A small network was shown many inputs. Here are its activations along a few directions, one row for each input.
Each table varies a few parts of the input and shows all the possible inputs, shuffled.
A made-up example of a description, with smaller parts first: one of 3 separate values, together with either a single point or one of 11 places along a line or (one of 4 places along a line, together with one of 8 places around a ring).
Shared parts are said once, and a part with two or three values counts as separate values.

A family of inputs:
R1: 6; 26; -39; -3; 13; 8; -11; 10; -45; 8; 24; -16; -33; 57; 12; -7; -26; 26; 11
R2: 16; 2; -21; 32; -22; 8; -5; 12; 53; -26; -10; 11; -25; -31; -17; 3; -27; -41; 38
R3: -13; -43; 33; -4; -12; 2; -4; -14; 2; 3; 3; 22; 43; 21; 8; -23; -5; 9; -31
R4: -1; 3; -2; 14; -12; 13; -15; 2; -40; 2; -5; -6; -24; 36; 32; 14; 10; 22; -21
R5: 15; 0; -30; 39; 13; -24; 2; 19; 17; -19; -7; 22; -27; -28; -48; 44; 30; -45; 43
R6: 8; -51; 16; -6; -19; -1; 9; -3; -16; 19; 9; 29; 35; 17; 4; -4; 21; 34; -32
R7: 37; -9; -34; 27; -23; -10; 12; 23; 27; -15; -9; 18; -39; -38; -30; 14; -2; -20; 35
R8: 30; -24; 4; -5; 3; 17; 18; 0; -29; 31; -10; 34; 1; 43; 28; 4; 9; 12; -23
R9: -34; 32; -13; -19; 49; 23; 7; -11; -26; 31; 21; -25; -14; 22; -10; -8; -27; -25; 19
R10: -12; 11; -24; 44; 11; -7; -15; 8; 43; -26; -11; 16; -11; -21; -35; 32; 3; -63; 46
R11: -16; 5; 14; 19; 8; 16; -34; -13; -15; -15; -10; -17; -21; 39; 42; -3; -9; 2; -22
R12: -30; -21; 31; -8; -3; 0; 5; -17; -25; 12; 9; -8; 18; -18; -25; 6; 65; 18; -7
R13: -38; 12; 23; -6; 17; 19; 2; -22; -25; 18; -14; -13; -4; 9; 6; 4; 17; -32; -6
R14: 17; 9; -26; 13; -25; 6; 7; 16; 63; -33; -1; 13; -24; -35; -8; -13; -27; -30; 21
R15: -13; 27; -26; -24; 40; 12; 19; -13; -51; 35; 23; -10; -22; 19; -24; 5; -5; 1; 22
R16: 12; -15; 22; 3; 14; 22; 5; -10; -10; 17; -15; 24; 8; 47; 33; -17; -14; -12; -25
R17: 13; 7; -10; -8; 46; 31; 9; 11; -7; 32; 18; 13; -5; 60; 19; -33; -51; -3; 6
R18: 30; 0; -29; -16; 33; 20; 22; 15; -32; 39; 19; 26; -10; 57; 12; -18; -30; 24; 12
R19: -24; -21; 18; 14; -29; -1; -20; 4; -26; -12; 16; -5; 9; 9; 7; 7; 23; 46; -26
R20: -12; 6; 12; -11; 10; 14; 13; -18; -45; 27; -6; -2; -14; 5; -5; 22; 42; -10; -6
R21: 24; -3; -30; 33; -4; -18; 6; 24; 29; -12; -14; 17; -37; -28; -49; 29; 17; -30; 35
R22: -1; 8; -21; 38; -6; 0; -11; 14; 54; -21; -16; 11; -21; -22; -36; 18; -10; -49; 38
R23: 37; 8; -32; 6; -23; -36; 37; 21; 54; -11; 4; 15; -25; -42; -16; -9; -5; 7; 19
R24: -8; 27; -22; 1; 35; 17; -30; 2; -15; -3; 23; -31; -31; 58; 25; -21; -43; 3; 7
R25: 34; -16; 15; -33; -13; -17; 12; -1; -12; 24; -9; 10; 58; -21; 22; -8; 4; 39; -39
R26: 0; 13; 30; -33; 4; -14; 13; -23; -20; 7; -8; -34; 42; -47; -16; 9; 46; 26; -17
R27: 17; 17; -16; 7; -21; -20; 20; 13; 80; -22; 5; 8; -13; -36; -2; -18; -31; -17; 21
R28: -29; 14; 38; -39; 4; -14; 2; -24; -1; -5; -17; -47; 55; -42; -1; -1; 20; 1; -11
R29: 3; 16; 22; -22; -26; -20; -17; 2; -20; -12; -1; -25; 26; -19; 23; 11; 6; 51; -32
R30: 36; -1; -41; 11; -28; -11; 24; 26; 37; -20; -1; 20; -36; -41; -21; -2; -2; -7; 19
R31: 13; -13; 32; -36; -7; -16; -1; -8; 6; 8; -13; -1; 67; -16; 30; -21; -22; 12; -36
R32: -58; -16; 40; -10; -2; 2; -8; -23; -6; 0; -1; -17; 30; -13; -14; -8; 38; -3; -4
R33: -42; -20; 33; 11; -13; 0; -40; -12; -3; -31; 10; -15; 13; 12; 17; -7; 1; 26; -24
R34: -15; 13; 36; -29; -12; -21; -34; -8; 3; -32; -6; -38; 31; -15; 36; 1; -16; 28; -28
What is each input in this table made of?
Answer: one of 2 separate values, together with either one of 5 places along a line or (one of 3 separate values, together with one of 4 places along a line)
The inputs of R27 and R23 match in every part but the choice among 2 separate values. If R24 is changed in the same way as R27 into R23, which row does it become?
Answer: R1
Which other rows does R6 become when the choice among 3 separate values takes its other values? List them by row number.
Answer: R12, R19
Which other rows does R32 become when the place on the line of 4 takes its other values? List them by row number.
Answer: R9, R13, R28
Which other rows does R10 become when the choice among 2 separate values takes its other values? List them by row number.
Answer: R5

A family of inputs:
R35: 13; 38; -50; 11; 45; 2; 10; 15; -2; 14; 5; -7; -55; -15; -45; 22; -17; -51; 56
R36: 37; -36; 4; 11; -15; -15; 23; 14; 53; -6; -15; 43; 13; -21; -3; -17; -4; -16; -3
R37: -23; 13; 18; -39; 19; 19; -7; -16; -27; 20; 16; -33; 27; 44; 48; -39; -36; 22; -28
R38: -58; -17; 46; 10; 16; 9; -28; -31; -29; -4; -8; -24; 29; 1; -16; 16; 60; -9; -14
R39: -17; 34; 11; -41; 44; 16; -10; -9; -31; 23; 14; -28; 14; 63; 59; -31; -39; 24; -27
R40: 10; 19; -3; 14; -35; -20; 4; 4; 46; -33; -17; -11; -16; -64; -8; 17; 17; -12; 9
R41: 18; -20; 0; -25; 1; 12; 22; -6; -67; 47; 11; 5; 11; 45; 19; -11; 17; 51; -31
R42: 6; 31; -19; 2; -13; -37; 19; -2; 39; -15; -18; -8; 3; -82; -40; 33; 31; -36; 34
R43: -59; -1; 23; 2; 25; 27; -19; -32; -58; 12; -4; -23; -12; 36; -3; 18; 34; -25; -2
R44: 25; 2; -3; -20; 22; 7; 23; 0; -72; 55; 7; 7; -3; 67; 26; -6; 10; 54; -29
R45: -1; 11; -20; 8; 5; -31; 23; 6; 41; -15; 0; -4; -3; -56; -62; 15; 30; -31; 46
R46: 6; 15; -35; 20; -2; 18; 2; 11; 16; -13; 3; -3; -50; -6; -19; -3; -12; -22; 35
R47: -53; 18; 22; 3; 46; 20; -19; -29; -67; 16; -3; -21; -30; 53; 9; 26; 24; -25; 2
R48: -24; -5; 46; -40; 7; -3; -15; -28; -5; -2; 10; -33; 59; 6; 33; -39; -25; 39; -38
R49: 3; 0; -4; 21; -17; -14; 5; 10; 49; -30; 2; -4; -21; -39; -27; -2; 18; -7; 22
R50: -13; 13; -34; 8; 7; -14; 24; 13; 28; -3; 12; 7; -16; -40; -65; 20; 11; -34; 54
R51: 45; -18; -26; 13; -2; 19; 19; 14; 25; 16; -10; 43; -9; 19; 2; -16; -30; -27; 14
R52: 2; 22; -48; 7; 20; 2; 15; 9; 6; 5; 1; -5; -39; -28; -56; 11; -3; -47; 57
R53: 43; -16; 7; 2; -34; -21; 25; 9; 49; -12; -36; 35; 16; -47; 15; 1; -5; -24; -20
R54: -9; 4; -19; 22; -15; 3; 7; 15; 36; -18; 13; 8; -32; -22; -29; 3; 1; -9; 32
R55: 19; -4; -1; 19; -51; -30; -23; 14; 45; -45; -20; -3; -4; -33; 19; 12; -16; 6; -20
R56: -71; -10; 35; 7; 14; 19; -22; -28; -42; 7; 6; -10; 10; 18; -19; 19; 46; -16; -12
R57: -14; 12; 55; -55; -10; -6; -22; -25; -10; -7; -12; -44; 69; -15; 41; -21; -25; 37; -44
R58: 15; -39; 26; -33; -7; -9; 12; -10; -46; 19; 10; 8; 41; 1; 12; -5; 37; 64; -44
R59: 15; -3; -33; 30; -18; 6; -22; 20; 15; -27; 5; 11; -30; 27; 15; -10; -38; -2; 12
R60: 27; -31; -11; 14; -13; 4; 24; 17; 43; 10; -2; 55; 6; -2; -5; -10; -20; -14; 11
R61: 57; 2; -31; 17; 21; 20; 16; 17; 20; 21; -6; 42; -19; 39; 10; -4; -41; -28; 14
R62: 4; -30; 13; -26; -9; 2; 18; -8; -56; 38; 24; 21; 28; 21; 9; -7; 24; 59; -40
R63: 25; -19; 37; -45; -25; -13; 7; -4; -51; 15; -9; -3; 51; -22; 25; 12; 39; 60; -48
R64: 1; -16; -17; 31; -31; -8; -21; 24; 34; -28; 14; 21; -15; 8; 4; -4; -28; 11; 10
R65: -50; 0; 56; 5; 2; 8; -33; -24; -32; -3; -30; -36; 43; -22; -3; 35; 58; -7; -18
R66: 16; 33; -39; 23; 23; 18; -1; 16; 8; -8; 7; -3; -63; 9; -8; 10; -24; -25; 35
R67: -35; 3; 35; -35; 7; 8; -8; -20; -16; 14; 25; -21; 43; 23; 33; -39; -33; 31; -35
R68: 25; 17; -39; 32; 7; 6; -23; 23; 9; -26; 8; 13; -40; 44; 26; 3; -49; -3; 13
R69: 13; -22; -3; 28; -33; -25; -24; 20; 47; -40; 2; 7; -7; -9; 4; -9; -13; 12; -3
The inputs of R52 and R50 match in every part but one. If R46 is changed in the same way as R52 into R50, which row does it become?
Answer: R54
What is each input in this table made of?
Answer: one of 5 places along a line, together with either one of 3 separate values or one of 4 places along a line
Which other rows agree with R40 in the place on the line of 5? List them by row number.
Answer: R42, R53, R55, R57, R63, R65
